Each row below holds a small network's activations on one input, seen along a few directions.
In each table, some parts of the input vary, and every possible input appears once, in random order.
A made-up example of a description, with smaller parts first: one of 2 separate values, together with either a single point or one of 9 places along a line or (one of 5 places around a ring, together with one of 6 places along a line).
Shared parts are said once, and a part with two or three values counts as separate values.

Other details of the inputs vary at random and push rows far along three fixed directions, the same in every table; ignore that.

A family of inputs:
R1: [ -4 -25  -2  -5 -19 -27  19   3  -9  28   7  -3]
R2: [  2  42 -37  -5 -20 -30  18  -7  21 -12 -38 -28]
R3: [ 22   5   5   9  18  14 -16   8   6  -7 -16  -2]
R4: [ 11  -1  12   4   5  18 -25 -12  13  -1   4 -18]
R5: [ 25 -11   7  -3   7  20 -10   8  14   8  -8  -3]
R6: [ 12   9   9  -5  19  11 -29 -11   5  -3   1 -14]
R7: [ 19  -1  -6   6  21   8 -19  -7  19 -10   4   3]
R8: [-27 -34   8 -19  -8  22  16  17 -27   6  24  28]
R9: [ 35   5  -8   2 -25 -50  44 -18   0  23   4 -13]
R10: [-43  27 -19  -2   3   2   9  11  11 -29   4   8]
R11: [ 19   2   2  16   7  23 -16   9  13   2  -7  -9]
R12: [-39  20  -9   2  -5   5   9  22   2 -36 -20   4]
R13: [ 16   9   2  11  18  20 -14 -14  -1  -1 -11   6]
R14: [  5   4  15  17  11  12 -19  -6  16  15  -9   1]
R15: [ 16 -20  12 -11  14   7 -28  -6  -6  -3  12  -7]
R16: [-39 -39  16 -29   1   8  -3  27 -38 -12  38  16]
R17: [ 13   6  15   3  17  10 -25 -13   2  -9  -3 -12]
R18: [ 10 -14  -2  -5  -5 -33  31   2 -17   3  16   7]
R19: [ 12   7  21   7   6  17 -21 -13   8  -1   2 -13]
R20: [ 10 -10  -6 -10  -4 -31  29   4 -16   8  20   7]
R21: [ 10 -14  12   2  11  11 -17  -5  18  21  -5   1]
R22: [ 22 -20  -1  -7   4 -27  -1  -7  -6  30  -1  -3]
R23: [ 11   0  15  -5   7  20 -23 -14  17  -1   0 -14]
R24: [-17 -31  -1 -17   2  -9  17  22 -22  -5  34  23]
R25: [  1 -17   6  -9 -23 -23  18  -4 -22  12  20 -17]
R26: [  8   4  18  17   5   9 -24  -5  16  11 -10   7]
R27: [-44  18 -16   7 -11   9  12  10  20 -28   7   4]
R28: [-11 -18  22 -14 -24 -12  11   8 -26   0  22   5]
R29: [  1  46 -22   8 -30 -23  27  -7  22  -6 -36 -28]
R30: [ 16   6  -7   2  17  21 -20 -14   3   2  -7   5]
R31: [ 26   1 -10  -7   4  -7   5 -15 -13  21  -2   0]
R32: [-38 -39  27 -18   2   5   4  25 -42 -18  32  20]
R33: [18 -9 15  9  7 26 -6 -7 -9 15  6 13]
R34: [ 20   9  13  18   7  12 -13  -5  19  -6   5  11]
R35: [ 16   6   4  14  18  18 -14 -16  -1  -4 -13   8]
R36: [-47  20 -19   3 -17  22  10   2   5 -18  -6   5]
R37: [-19 -18   7   9   5  19   2  19  -4  -8  31  17]
R38: [-43  29  -6   6 -21  17  10   3   0 -22  -9  16]
R39: [ 20  -7   5   0  19  19 -12  -5 -14  11   6  14]
R40: [  7   2   9  14  22   5 -23  -6  10   7 -14   2]
R41: [-57  17 -10  12 -12   6   2  11  12 -10  -7  -1]
R42: [-54  12 -18  -3  -4  -3  -6   9  11 -19 -13   3]
R43: [ 13   6  -2   9   0 -33   6 -16   5  13 -21  -9]
R44: [ 25 -19  11   6  15 -12   6  -1  -8   0  14  12]
R45: [-44  18 -13  -2  -9  11  15   8  23 -27   3   7]
R46: [ 34  -5 -17  -6 -31 -39  34  -2  -2  23 -11 -25]
R47: [  7 -19 -16 -17 -14 -20  21  -6 -26  12   7   5]
R48: [ 22   8   1   4  18  16 -18   9   7  -3 -12  -3]
R49: [ -4 -31  12 -10  16  -3  -9  15 -19  23  16  16]
R50: [ 21   7  -2   0  19  16 -20   9   8   0 -12  -5]
R51: [ 13 -23 -13 -19 -14 -26  19  16 -19   6   1  -4]
R52: [ -7  50 -21  -6 -19 -33  13 -26  14 -13 -24 -36]
R53: [-54  23 -11   0  -1  -1   0  11   7 -15 -12   6]
R54: [ 41   3  -5  -4 -37 -47  35  -4  -8  21 -15 -15]
R55: [ 14   6  -1  18   7  29 -14 -13   5   8  -2   0]
Description of these inputs: one of 5 separate values, together with either one of 5 places along a line or one of 6 places along a line.
The inputs of R26 and R54 match in every part but the choice among 5 separate values. If R53 is changed in the same way as R26 into R54, which row does it become?
> R48
The inputs of R37 and R41 match in every part but the choice among 5 separate values. If R27 is changed in the same way as R37 into R41, which row does it become?
> R1
List by row number the other rows that have the choice among 5 separate values in common with R30.
> R8, R13, R31, R33, R35, R36, R38, R39, R47, R55
Which other rows does R29 become when the place on the line of 5 takes its other values? List them by row number.
> R5, R11, R46, R54
A walk changes only the place on the line of 5. It starts at R23 and steps to R4. List the rest of the walk in order.
> R25, R19, R28
Which other rows does R2 become when the choice among 5 separate values takes its other values? List them by row number.
> R16, R22, R24, R30

A family of inputs:
R56: [ 15 -12  18   0  11   2 -19 -12  -5  12  10  -3]
R57: [ 30  12 -13  -9 -16 -39  19 -18   1   8 -10 -23]
R58: [-31  21 -17   0  -4  -4  10   4   2 -24  -4  -2]
R59: [  9 -14   8   0  19   9 -15   4  -2   5   4  13]
R60: [-30  23  -8   5 -17   6  17   5   8 -17  -4   2]
R61: [ -4 -23   0  -9  -8 -10  15  16 -14  14  11   7]
R62: [  3  -9   0 -16 -15 -20  18  -2 -15   3  12  -9]
R63: [  6 -10  -7  -9  -7 -24  24   2 -14   3   5   5]
R64: [ 23 -13   9  -3  16   4 -15  -6  -4   3  10   3]
R65: [-10  40 -28   6 -11 -17  12 -15  23  -5 -27 -15]
R66: [  3 -23  12 -12   7   6 -10  10 -16   3  11   6]
R67: [ 18 -13  19  -2   7   7 -19  -7  -8   9   6  -6]
R68: [-34  15 -12  -2  -8  -6   7  10  10 -17 -13  -1]
R69: [-13  39 -22  -1 -11 -23   4 -20  21 -10 -26 -21]
R70: [-49   7   4   8  -4  27  -4  18   9 -17   2  13]
R71: [-34  17 -11   5 -12  -2  12  10  11 -13 -13   3]
R72: [  2 -22  13  -9   9   8  -6   0 -15   0  21   6]
R73: [  1 -24  14 -12   4   9 -10   5 -16   5  13   1]
R74: [ -2 -14  -1 -15 -13 -27  12   3 -11   9   4  -7]
R75: [ 26   1 -11  -7 -13 -36  24  -6 -10  10  -1 -17]
R76: [ 22  21  -3  16  25  11 -31 -18  24   1 -18 -13]
R77: [ -4 -19   3  -4  -5 -12  18  10 -18  13  11  16]
R78: [ 40  17  -4  15  17  16 -24 -16  24   9 -23 -12]
R79: [ 11 -11  12  10   9  19  -5  -1  -2   6  13  13]
R80: [ 10 -14   9   0  16  13 -17   9  -9   3   4   2]
R81: [ -6 -20   0  -6   4   6  10  15 -16   0  18  19]
R82: [ 20   9 -11  -9 -15 -40  16 -28   1  18  -9 -25]
R83: [-23  16   2  14  14  38 -20  12  15 -21 -13  12]
R84: [  2 -12  19   0   7   8 -21  -3   0   5   8  -5]
R85: [16 -8  4  2 12 18 -8  9  0  1  7  9]
R86: [  3  -2  -5 -12 -19 -32  16 -11  -3  12  -2 -21]
R87: [-31  18 -14  -4  -9  -2   9   9   4 -19 -16   1]
R88: [-36  16 -13  -1  -7  -6   4  10   6 -16 -10  -8]
R89: [ 25   1 -11   1 -14 -33  32 -12  -7  15  -3  -3]
R90: [  5 -10  -8  -2 -15 -17  27  -1 -12   9   9   7]
R91: [ -4 -20   6  -2  -5  10  11  17 -14   0  18  17]
R92: [ 22 -12  14   7   4  14  -7  -2  -3  17   3   5]
R93: [ 35  17  -1  21  15  12 -23 -23  28  13 -18  -7]
R94: [  4 -19  20  -7   3   7  -7   4 -16  -1  21   3]
R95: [ 21  22   3  23  14  19 -23 -21  29   8 -16  -5]
R96: [-17 -21   2  -4 -13  -3  15  17 -12   8  12  12]
R97: [ 16  -9   8   0  15  13 -10   8  -1  -4   5   9]
R98: [-47  10   6  -1   2  22 -10   6  -1 -31  10   8]
R99: [-39  12  -1   6   2  27   1  23   4 -29   2  19]
R100: [ 26  19  -2  20  11  23 -24 -15  27   3 -22  -8]
What do these inputs look like to the network?
> one of 5 places around a ring, together with one of 9 places along a line
The inputs of R89 and R77 match in every part but the place on the ring of 5. If R79 is changed in the same way as R89 into R77, which row does it become?
> R95
The inputs of R100 and R96 match in every part but the place on the ring of 5. If R67 is changed in the same way as R100 into R96, which row does it become?
> R84
Which other rows does R60 become when the place on the line of 9 takes its other values? List them by row number.
> R57, R62, R75, R85, R91, R94, R97, R99
A walk changes only the place on the ring of 5. It starts at R78 and steps to R61. List the rest of the walk in order.
> R65, R81, R85
Which other rows does R63 become when the place on the ring of 5 takes its other values? List them by row number.
> R59, R68, R87, R97

A family of inputs:
R101: [ 22  -7  -5   0  -3 -16  14  -5 -10  11   4   6]
R102: [  0  21   0   8  20  23 -33 -12  17 -21 -13 -10]
R103: [ -3  21  -9   8 -10   2   7  -2   9  -5 -12  -6]
R104: [ -4  21 -16   2  -7  -5  12   2   8  -9 -17  -2]
R105: [-27   8   3  -7   7  20 -15   6   6 -24   5   1]
R106: [ 22   1  -4   1  -5 -15  16 -11  -4  11   0   1]
R107: [  8 -13   2  -7  -9  -7  19   9 -16   7   9   7]
R108: [ -8  20 -15  -9  -5 -16   3  -7  10 -12 -12 -16]
R109: [ -4  20  -9   7   0   4   5  -6  14 -10  -8   1]
R110: [-25 -33  17 -16  -8  -9   2  16 -24   7  23   8]
R111: [ 33   3  -6   6   2 -12   5 -13   2  12  -4  -1]
R112: [ 14 -15  12  -4  28  18 -33   4   3   1   5   2]
R113: [ -1 -16   7   1  -1   0   9   5  -9  12  13  11]
R114: [-23   8   2   0  22  24 -29   7   5 -22  -7   2]
R115: [ 32  -2  -5   4   6  -9   2  -1   5  14 -11  -4]
R116: [-42  -8   3 -18 -17  -5  10  11 -14 -12  15   3]
R117: [-20  10 -16   2  -9  -6  18   5   2 -13  -1   6]
R118: [ 29  -3   3  13  24  17 -18  -4  13   4  -1   7]
R119: [ -1  23 -10  -1  -5  -5  -5 -18  11  -5 -11 -22]
R120: [ 12 -11  15  12  18  24 -23  -1   5  13   3  14]
R121: [-10  12  10   6  27  28 -36   2  13 -25  -6   0]
R122: [-37   0  10  -4   1  11 -12  10   0 -14   9   1]
R123: [-18  10 -12   3  -4   0  11   5   3 -14  -1   9]
R124: [22 -1 -2  4 -8 -9 11 -3  0 13 -1 -6]
R125: [19 -6  7  6  9 16 -7  3  6  1  2  4]
R126: [ -7  19 -10   8 -13  -4   6  -5  17   1 -19  -8]
R127: [ 31   0   2   4  -8  -8   6 -11   2  18  -7  -7]
R128: [-18  12 -14   0  -4  -5  16   6   3 -12  -4   7]
R129: [ 34   0  -6   3  -3 -11   7  -7  -1  12  -7  -4]
R130: [19 -3 -1  6 -1 -7  8 -6 -1 12  5  1]
R131: [-20 -30  20 -15  -6  -5   5  12 -29   0  25   9]
R132: [  9 -13  25   5  20  19 -32  -3   1   4   8  -2]
R133: [ 30   0  -6   6  10 -11   1  -7   6  14  -8   0]
R134: [-16  10   3  14  10  36 -17  12  16 -16  -1   7]
R135: [  0  23  -8  13  -3  -1   1 -14  16   2 -15  -5]
R136: [ -5 -17   7 -11  -9 -16   3  -4 -17  13   5  -7]
R137: [-16  10   1  -2  -9 -14  -2  -9   4  -2  -9 -14]
R138: [-27   5  -4   5  -7   4   6   5   5  -3  -2   9]
R139: [-18   5 -15  -2  -7  -6  15  16   2  -8  -8   3]
R140: [ 24  -3  15   4  16   7 -27 -10   8   5   6 -11]
R141: [ 11 -15  18  -2  17  25 -31  -7  -1   4   9  -1]
R142: [ -6  19 -15   5   2  -6   6  -1   9  -5 -15   3]
R143: [-26   9  -7   1 -18  -3  13   7   1  -1  -9   2]
R144: [ 27  -1   1   6  -7 -10   2 -10   4  23 -12  -6]
R145: [  9 -13  -4  -4  -9  -9  17  10 -12   4   6   6]
R146: [-46  -8  -6 -19   1   6   1  22 -17 -19   9   9]
R147: [  1  22 -16   4  -5  -5  10   0  14  -9 -18  -5]
R148: [  8  26 -10  11  -6   3   1  -8  16  -2 -16 -11]
R149: [-23 -36  17 -18   1  11  -4  17 -29   5  29  12]
R150: [ 12 -14  24   1  17  18 -31  -4   4   1  11  -1]
R151: [ 35   2  -6   2   1 -11   6  -5   2  13 -10  -4]
R152: [-23   7  -3   4  -7   6   9   3   3  -9   2   9]
R153: [ -8  18  -9  14  19  19 -16   3  23 -14 -14   6]
R154: [ -2 -25  14  -9   5   8 -16   1 -12  13  12   1]
R155: [ -8  21  -9   7 -12  -1   8  -4  12   0 -15  -7]
R156: [  7 -16  11  -6  17  15 -23   4  -4  -5  14   4]
R157: [ -6  24 -10   9  -9  -3   8 -13  14  -3 -13  -3]
R158: [ -3  23 -16   5  -2  -7  10  -6  10  -8 -15   1]
R159: [-20  10 -15  -3  -8  -6  15  14  -2  -9 -11   5]
R160: [ 18  -9   9   9  18  19 -12  -1   6   2   9  10]
R161: [ -5 -22   7 -16 -12 -19   5   1 -14  16  12  -4]
R162: [-26   1   6  10   7  34 -14  16  11 -12   1  11]
R163: [ 27   1  -5   8  -3 -13  10 -12   5  16   1  -6]
R164: [ -3  18   0  20   9  28 -24  -3  30  -5 -19  -3]
R165: [ 26   2   0   8  -1 -10   4 -15   5  21  -5  -4]
R166: [ 21  -2   0   1 -15 -13  15  -7  -4  15  -4  -4]
R167: [ -7 -25   0 -23  -3 -13  11  10 -28   3  17   4]
R168: [-18   9  -5  -6   2 -12  -2   4  -1 -14  -8  -7]
R169: [  1  23 -16   6  -9  -4   9  -3  10 -10 -17  -5]
R170: [-11  23  -9  -1 -10 -12   3 -15   4  -9 -10 -21]
R171: [  2 -16   5  -4 -13  -8  17   8 -16  15   8   6]
R172: [ -3 -19   8 -14  -3  -6   1   5 -15   5  20  -2]
R173: [-24   8  -4   2 -11   1  13   2  -2  -7   1  10]
R174: [-22   9  -5   3 -12   4  11   9   5  -5  -5   1]
R175: [-41  -4   1 -13 -14  -7  11   7 -17  -9   8  -3]
R176: [  2  22 -11  -2   2 -10  -4 -14   8 -11 -17 -17]
R177: [-41  -2  -2 -15 -16  -8  10   9  -8  -9   9  -3]
R178: [ 33   0  -7   2   3 -13   5  -3   1  16 -12  -4]
R179: [ 22   2  -3   2  -2 -10  12 -10  -2  10   0   1]
R180: [  4 -14  12  11  14  22 -13   4   4   8  10  12]
R181: [  5  -7  -2  -1  -9 -13  19   1 -13  12  11   6]
R182: [ 18 -12   1 -11  -5 -27   6  -5 -11   6   9 -10]
R183: [ -8 -24  17 -11   0   4  -5   3 -22   2  17   3]
R184: [  5 -14  -4  -5   1 -13  15   9 -15  11   6  12]
R185: [-11  15  -1  -1  -7 -12   1  -8   2  -9  -3 -16]
R186: [ 25  -1   0   8  -3 -12   2 -16   4  23  -8  -2]
R187: [ 15 -20   5   3   8  12  -4  12  -6   3  10  11]
R188: [-19   2  12  -3  13  21 -22   7   5 -22   9   3]
R189: [ 15 -11  19  -1  23  23 -29  -5  -4  -4   8   0]
R190: [-24   4  -9 -12  -4   1   1   3  -7 -17   3  -3]
R191: [-18   7  -7   2 -18  -2  16   5   4  -6  -4  -1]
R192: [  6 -14  13   9  13  22 -13   2   4   4  11  14]
R193: [ 17   0  -4   3  -8 -15  15  -9  -6  14   3  -1]
R194: [-27   2   8   0  13  20 -21  10  -1 -27   6   5]
R195: [  7  -9  -6  -5  -3 -15  20   4 -13   8   6  10]
R196: [  1  21 -10  -2   4 -16  -8  -8  15  -8 -17 -18]
R197: [ 30  -2   3   6  -5  -4   3 -10   6  15  -6  -6]
R198: [-25  11  -2 -10 -11 -13  10   0  -6 -19   1  -8]
R199: [  5 -23  13   8  11  16 -11   5  -1  14  11  15]
R200: [ 21 -14   9   8  23  26 -19  11   6   1   3  11]
R201: [-11 -29   6 -26 -10 -12  17  10 -34   3  25   5]
R202: [33  0  0  4  0 -4  6 -7  4 10 -4 -5]
R203: [ 32   3  -3   1  -7 -12  12  -9   0  11  -7  -6]
R204: [  4 -17   4 -16  -1 -22   8   6 -16   2  13  -2]
What do these inputs look like to the network?
> one of 8 places along a line, together with either one of 5 places around a ring or (one of 2 separate values, together with one of 4 places along a line)
The inputs of R196 and R188 match in every part but the place on the line of 8. If R159 is changed in the same way as R196 into R188, which row does it become?
> R203
The inputs of R136 and R170 match in every part but the place on the line of 8. If R186 is changed in the same way as R136 into R170, which row does it become?
> R193
The inputs of R125 and R191 match in every part but the place on the line of 8. If R109 is changed in the same way as R125 into R191, which row does it become?
> R152
Which other rows does R157 become when the choice among 2 separate values takes its other values? List them by row number.
> R127
Which other rows does R145 become when the place on the line of 4 takes its other values? List them by row number.
> R129, R169, R187
A walk changes only the place on the ring of 5. It starts at R201 and steps to R105. List the rest of the walk in order.
> R188, R198, R189
A walk changes only the place on the line of 4. It starts at R135 and steps to R165. List the rest of the walk in order.
> R113, R180
A walk changes only the place on the line of 8. It starts at R126 and steps to R174. List the rest of the walk in order.
> R197, R124, R202, R145, R147, R115
